These are the activations of a small network on made-up records, seen along a few directions, one row for each record.
Each row is followed by the record's values for the fields Kidil, Zigu, Ritap, Relu, Pipof.
Not every record has every field; a missing one is written missing.
Other fields move the rows too, some of them a lot.
In the rows, zero is written as 500.
Strong random noise was added to every row along 15 fixed directions; ignore it. To show where, here is one row again and again, with new noise each time:
[404 330 640 722 532 485 717 332 537 572 545 558 633 373 369 512 655 440
 732 469 392 638 496 423 418 467 549 476]
[723 651 496 211 418 493 470 691 490 653 439 494 502 590 379 420 308 339
 312 442 628 564 506 496 531 472 595 450]
[455 548 531 666 504 561 355 478 514 362 449 526 601 571 369 464 394 577
 701 456 148 429 516 381 502 308 420 578]
[450 604 790 653 504 627 601 474 373 333 379 544 400 293 531 627 524 345
 452 633 839 398 648 210 691 561 445 416]
[446 531 569 471 530 438 198 530 541 403 653 361 354 579 597 421 610 507
 526 540 569 560 669 629 553 476 507 742]
[400 646 655 496 751 507 451 601 516 507 658 544 606 461 368 603 542 481
 405 524 535 473 479 448 367 332 347 424]
[747 380 725 541 334 772 680 555 546 574 379 585 489 469 368 487 581 564
 461 665 677 386 515 315 431 574 576 494]
[656 550 204 483 368 670 491 338 462 506 302 470 620 558 488 620 379 461
 663 475 466 534 241 384 468 530 591 475]
[314 560 474 509 554 329 366 398 462 509 666 334 372 403 495 470 669 270
 528 542 669 776 504 620 591 574 499 499]
[565 552 582 556 548 489 429 619 448 347 394 473 461 432 683 486 369 526
 453 539 478 246 637 461 564 369 353 513]
[567 522 349 524 511 395 450 511 484 637 377 434 390 399 607 460 518 447
 736 642 601 442 543 491 511 590 541 581]
[601 486 592 548 583 555 508 536 614 549 438 529 520 413 587 525 583 489
 687 554 673 407 582 418 414 588 523 611]
[382 573 213 610 452 548 364 426 526 532 531 368 414 324 280 528 608 476
 616 670 557 653 259 487 596 609 405 504]
[542 414 336 513 373 439 481 367 711 628 700 280 470 683 513 561 510 452
 423 573 592 651 210 707 396 446 591 301]
[653 448 523 632 391 511 771 468 399 529 321 455 461 371 610 547 581 416
 657 652 664 332 559 291 557 517 448 538]
[651 551 621 241 471 544 451 736 454 526 462 547 477 576 580 461 369 488
 288 614 628 383 552 484 516 418 544 409]
[558 500 606 507 466 508 379 502 489 461 510 464 479 681 544 467 380 522
 410 562 381 414 493 546 414 325 529 361]

[451 505 769 547 633 624 325 524 601 514 539 653 566 656 386 481 438 604
 487 599 343 423 426 484 251 427 576 267] => <Kidil:missing Zigu:t2 Ritap:z2 Relu:missing Pipof:y1>
[352 546 615 329 566 490 700 509 320 353 383 662 656 405 770 628 489 236
 747 537 615 543 569 188 694 522 585 428] => <Kidil:l2 Zigu:missing Ritap:z1 Relu:missing Pipof:y2>
[617 366 734 428 443 654 633 667 526 487 423 597 584 426 399 319 606 536
 497 577 332 439 484 448 386 528 388 431] => <Kidil:missing Zigu:t2 Ritap:z3 Relu:b1 Pipof:y2>
[464 315 388 605 369 441 675 219 477 593 476 466 546 602 596 592 369 488
 665 435 386 629 451 518 537 417 824 450] => <Kidil:l2 Zigu:missing Ritap:z3 Relu:b2 Pipof:y1>
[621 475 326 312 478 133 677 856 695 826 556 451 585 552 473 320 304 437
 650 594 317 393 459 541 491 301 424 436] => <Kidil:l2 Zigu:missing Ritap:z3 Relu:b2 Pipof:y2>
[573 430 887 575 433 578 485 615 571 466 409 583 377 500 430 343 306 577
 328 491 392 368 736 523 518 446 556 416] => <Kidil:missing Zigu:t1 Ritap:z3 Relu:b1 Pipof:y2>
[464 335 818 609 370 435 646 411 533 195 469 491 555 560 781 333 549 251
 548 429 349 526 505 529 574 539 439 196] => <Kidil:l1 Zigu:missing Ritap:z2 Relu:missing Pipof:y1>
[455 313 496 521 538 608 533 536 630 495 572 560 547 392 571 559 514 711
 492 553 461 441 443 573 452 487 559 498] => <Kidil:missing Zigu:missing Ritap:z3 Relu:b2 Pipof:y2>
[507 599 578 548 518 515 584 295 458 441 620 427 532 705 440 650 497 445
 483 224 479 629 633 470 469 332 609 728] => <Kidil:missing Zigu:missing Ritap:z1 Relu:missing Pipof:y2>
[350 598 472 467 683 511 458 506 439 477 590 569 604 535 446 651 592 533
 556 541 501 516 458 418 436 431 453 529] => <Kidil:l1 Zigu:missing Ritap:z1 Relu:missing Pipof:y1>
[555 469 482 302 603 622 519 555 384 504 528 587 784 556 373 404 729 481
 432 534 236 565 217 531 146 477 303 355] => <Kidil:missing Zigu:t1 Ritap:z1 Relu:missing Pipof:y1>
[354 438 653 607 574 302 557 452 676 440 666 477 588 555 646 544 467 433
 564 338 480 547 584 564 554 390 522 482] => <Kidil:missing Zigu:t2 Ritap:z2 Relu:missing Pipof:y1>
[264 560 644 679 768 351 402 536 353 523 571 562 462 384 432 465 602 575
 550 694 281 340 556 501 345 330 275 368] => <Kidil:missing Zigu:t2 Ritap:z2 Relu:missing Pipof:y2>
[657 625 497 445 651 418 648 608 493 556 317 569 560 471 587 469 469 442
 634 400 489 319 573 396 385 536 417 507] => <Kidil:l2 Zigu:missing Ritap:z1 Relu:missing Pipof:y1>
[423 516 734 491 614 689 438 339 475 392 567 582 484 520 579 670 643 463
 478 498 738 586 517 476 398 622 663 472] => <Kidil:l1 Zigu:missing Ritap:z2 Relu:missing Pipof:y2>
[629 428 593 737 478 430 616 480 766 664 282 605 532 366 457 457 222 422
 659 298 552 445 676 457 539 643 707 432] => <Kidil:l1 Zigu:missing Ritap:z3 Relu:b2 Pipof:y1>
[426 668 766 522 492 738 456 599 714 485 582 616 429 582 255 652 485 526
 445 655 905 506 538 224 633 594 615 476] => <Kidil:l2 Zigu:missing Ritap:z1 Relu:missing Pipof:y1>
[574 597 392 266 493 396 698 684 383 587 385 502 562 324 523 403 562 234
 482 579 588 521 393 422 554 594 323 348] => <Kidil:missing Zigu:t2 Ritap:z1 Relu:missing Pipof:y2>
[849 615 296 343 459 486 458 744 682 715 429 436 588 622 311 322 457 568
 592 402 335 364 456 534 318 471 370 736] => <Kidil:missing Zigu:t2 Ritap:z3 Relu:b2 Pipof:y2>
[620 506 457 594 423 366 604 424 625 603 439 469 563 702 523 511 198 481
 492 299 304 417 521 552 436 309 588 403] => <Kidil:missing Zigu:t1 Ritap:z1 Relu:missing Pipof:y2>
[474 522 667 694 398 634 396 337 529 527 474 471 309 673 320 524 393 606
 538 562 430 495 568 448 467 450 695 470] => <Kidil:missing Zigu:t2 Ritap:z3 Relu:b1 Pipof:y2>
[758 411 692 361 373 523 389 550 618 356 328 485 491 686 875 292 473 366
 564 419 569 418 675 561 462 677 618 562] => <Kidil:missing Zigu:t1 Ritap:z1 Relu:missing Pipof:y1>
[444 499 365 507 529 474 617 427 521 593 505 520 544 461 512 625 456 491
 466 469 594 557 381 515 504 518 563 415] => <Kidil:missing Zigu:t1 Ritap:z1 Relu:missing Pipof:y1>
[527 598 483 670 334 535 432 389 615 277 489 365 495 546 346 482 224 378
 285 138 367 625 509 543 704 404 443 471] => <Kidil:missing Zigu:missing Ritap:z1 Relu:missing Pipof:y2>
[442 408 345 733 513 562 614 525 576 431 584 447 606 327 282 499 620 712
 470 477 206 416 331 528 449 342 143 587] => <Kidil:missing Zigu:t2 Ritap:z1 Relu:missing Pipof:y2>
[365 682 275 324 632 250 500 496 521 518 659 470 754 535 453 564 418 274
 626 190 369 780 393 513 579 364 429 544] => <Kidil:l2 Zigu:missing Ritap:z2 Relu:missing Pipof:y2>
[496 467 444 562 386 523 675 312 453 269 498 414 640 463 620 640 514 382
 548 165 557 648 538 411 730 473 506 745] => <Kidil:missing Zigu:t2 Ritap:z2 Relu:missing Pipof:y1>
[611 423 745 787 470 526 630 355 487 469 448 459 386 519 497 530 468 541
 341 392 606 382 760 493 473 436 549 550] => <Kidil:l2 Zigu:missing Ritap:z1 Relu:missing Pipof:y1>
[336 461 463 368 545 389 359 642 756 477 604 490 535 539 676 437 556 515
 893 585 439 561 510 526 601 557 541 633] => <Kidil:missing Zigu:t2 Ritap:z3 Relu:b1 Pipof:y2>
[472 573 319 573 472 508 628 379 671 597 528 444 434 572 521 725 521 551
 740 532 730 500 428 368 569 558 647 596] => <Kidil:l2 Zigu:missing Ritap:z1 Relu:missing Pipof:y2>
[731 453 485 549 460 466 439 369 604 441 565 311 477 695 577 362 497 509
 369 246 314 489 496 786 276 449 436 557] => <Kidil:l2 Zigu:missing Ritap:z3 Relu:b2 Pipof:y2>
[367 453 538 407 497 546 267 423 435 363 572 493 457 602 635 472 552 522
 576 625 479 575 517 550 523 520 608 540] => <Kidil:l2 Zigu:missing Ritap:z3 Relu:b2 Pipof:y2>
[569 495 452 489 342 418 498 546 730 430 441 382 501 557 660 430 282 300
 570 514 526 478 391 529 644 523 516 271] => <Kidil:missing Zigu:missing Ritap:z3 Relu:b2 Pipof:y2>
[788 415 377 241 344 724 416 392 485 407 378 477 672 657 593 401 554 460
 526 257 388 656 375 592 352 636 632 662] => <Kidil:missing Zigu:t2 Ritap:z3 Relu:b2 Pipof:y2>
[664 275 569 549 260 467 563 540 507 495 418 438 380 495 517 221 489 538
 321 482 330 462 575 682 517 504 469 458] => <Kidil:missing Zigu:t2 Ritap:z1 Relu:missing Pipof:y2>
[183 462 318 415 445 306 655 517 225 610 544 548 416 343 541 548 721 374
 593 932 627 621 262 389 684 610 467 152] => <Kidil:l1 Zigu:missing Ritap:z2 Relu:missing Pipof:y1>
[368 407 354 566 490 726 515 421 678 399 541 567 682 250 312 595 523 570
 535 385 470 684 250 471 599 624 467 498] => <Kidil:missing Zigu:t2 Ritap:z3 Relu:b2 Pipof:y2>
[507 576 598 647 565 488 486 400 337 523 427 502 345 500 678 657 470 495
 471 630 804 298 695 427 489 481 554 519] => <Kidil:l1 Zigu:missing Ritap:z2 Relu:missing Pipof:y2>
[717 500 653 630 462 696 613 321 456 607 275 628 416 468 363 571 345 563
 316 388 610 432 581 451 367 617 716 356] => <Kidil:missing Zigu:missing Ritap:z3 Relu:b2 Pipof:y2>
[440 619 381 509 560 263 652 530 501 574 488 503 541 518 623 628 339 427
 760 442 531 445 601 350 666 391 552 621] => <Kidil:l2 Zigu:missing Ritap:z2 Relu:missing Pipof:y1>
[447 627 184 542 559 434 441 388 451 584 422 392 407 368 535 600 414 437
 560 555 582 504 332 539 519 572 493 399] => <Kidil:missing Zigu:t2 Ritap:z3 Relu:b2 Pipof:y2>

Which values does each new row have?
[461 487 568 474 573 461 501 610 301 479 458 607 566 350 406 373 555 518
 497 472 302 464 671 472 525 437 374 608] => <Kidil:l1 Zigu:missing Ritap:z3 Relu:b2 Pipof:y2>
[206 466 382 387 620 561 606 364 316 281 637 525 633 288 703 797 692 492
 455 448 722 682 413 440 707 541 495 604] => <Kidil:missing Zigu:t2 Ritap:z3 Relu:b2 Pipof:y1>
[344 511 249 136 659 394 486 616 349 613 719 467 589 388 479 479 710 453
 358 607 523 738 255 694 455 519 413 413] => <Kidil:l2 Zigu:missing Ritap:z3 Relu:b2 Pipof:y1>
[604 386 678 387 543 513 408 541 405 438 538 459 389 523 682 362 605 552
 323 565 510 439 654 694 368 492 512 549] => <Kidil:l2 Zigu:missing Ritap:z3 Relu:b2 Pipof:y2>
[583 460 621 415 357 602 461 591 443 194 376 489 610 480 547 261 609 270
 585 493 381 542 470 390 574 587 283 488] => <Kidil:l2 Zigu:missing Ritap:z1 Relu:missing Pipof:y2>
[359 612 636 353 531 527 173 397 482 225 591 476 552 645 602 471 507 284
 438 289 542 776 501 568 582 586 584 476] => <Kidil:missing Zigu:t2 Ritap:z2 Relu:missing Pipof:y1>
[362 530 437 222 559 730 261 680 413 374 687 560 405 476 515 662 669 770
 135 794 790 477 389 554 564 547 441 510] => <Kidil:l1 Zigu:missing Ritap:z1 Relu:missing Pipof:y2>
[545 457 496 366 432 639 562 718 544 473 514 594 603 461 397 523 418 615
 272 574 501 387 369 473 550 433 419 337] => <Kidil:l1 Zigu:missing Ritap:z3 Relu:b2 Pipof:y2>
[417 334 611 431 346 352 744 549 568 642 793 464 536 654 328 439 831 482
 647 515 528 726 623 435 594 394 568 796] => <Kidil:missing Zigu:t2 Ritap:z1 Relu:missing Pipof:y2>
[425 448 562 419 493 613 346 449 450 424 373 670 526 438 469 459 376 496
 540 396 431 632 574 521 586 625 747 470] => <Kidil:l1 Zigu:missing Ritap:z3 Relu:b2 Pipof:y2>
[400 485 403 264 509 423 354 600 526 456 546 528 506 632 739 523 231 536
 312 542 442 470 380 654 555 381 606 211] => <Kidil:missing Zigu:t2 Ritap:z1 Relu:missing Pipof:y2>
[381 602 446 271 525 316 629 746 423 572 646 547 513 487 448 533 504 452
 476 577 594 528 544 439 697 379 432 570] => <Kidil:l1 Zigu:missing Ritap:z2 Relu:missing Pipof:y2>
[285 552 436 398 410 419 588 471 278 347 514 475 487 458 559 561 297 343
 313 546 475 599 383 452 796 393 511 217] => <Kidil:l2 Zigu:missing Ritap:z3 Relu:b2 Pipof:y1>
[182 413 420 403 449 300 713 587 525 583 724 494 476 438 553 610 542 501
 513 795 587 557 342 467 747 390 517 261] => <Kidil:missing Zigu:t2 Ritap:z3 Relu:b2 Pipof:y2>
[296 759 509 575 647 483 369 595 642 286 731 403 442 573 482 709 429 565
 318 551 618 356 411 484 603 367 271 407] => <Kidil:l1 Zigu:missing Ritap:z3 Relu:b2 Pipof:y1>
[439 385 705 573 629 710 484 303 619 324 391 760 763 463 683 653 483 465
 835 229 559 573 665 338 455 667 743 692] => <Kidil:l1 Zigu:missing Ritap:z1 Relu:missing Pipof:y2>
[544 566 358 510 383 464 322 404 569 532 504 400 461 689 430 454 364 469
 524 415 371 605 416 597 498 445 585 515] => <Kidil:missing Zigu:t2 Ritap:z2 Relu:missing Pipof:y2>
[528 455 728 783 647 595 525 510 803 248 412 558 667 165 621 470 509 386
 676 182 534 427 643 462 518 671 311 609] => <Kidil:l1 Zigu:missing Ritap:z2 Relu:missing Pipof:y2>
[526 437 440 593 397 581 496 321 354 492 490 407 397 513 319 452 560 493
 223 517 361 601 310 675 363 499 463 239] => <Kidil:l1 Zigu:missing Ritap:z1 Relu:missing Pipof:y2>
[232 390 541 368 626 444 581 618 622 578 606 691 580 301 554 593 368 550
 452 569 588 571 429 528 632 507 658 240] => <Kidil:missing Zigu:t2 Ritap:z3 Relu:b2 Pipof:y2>
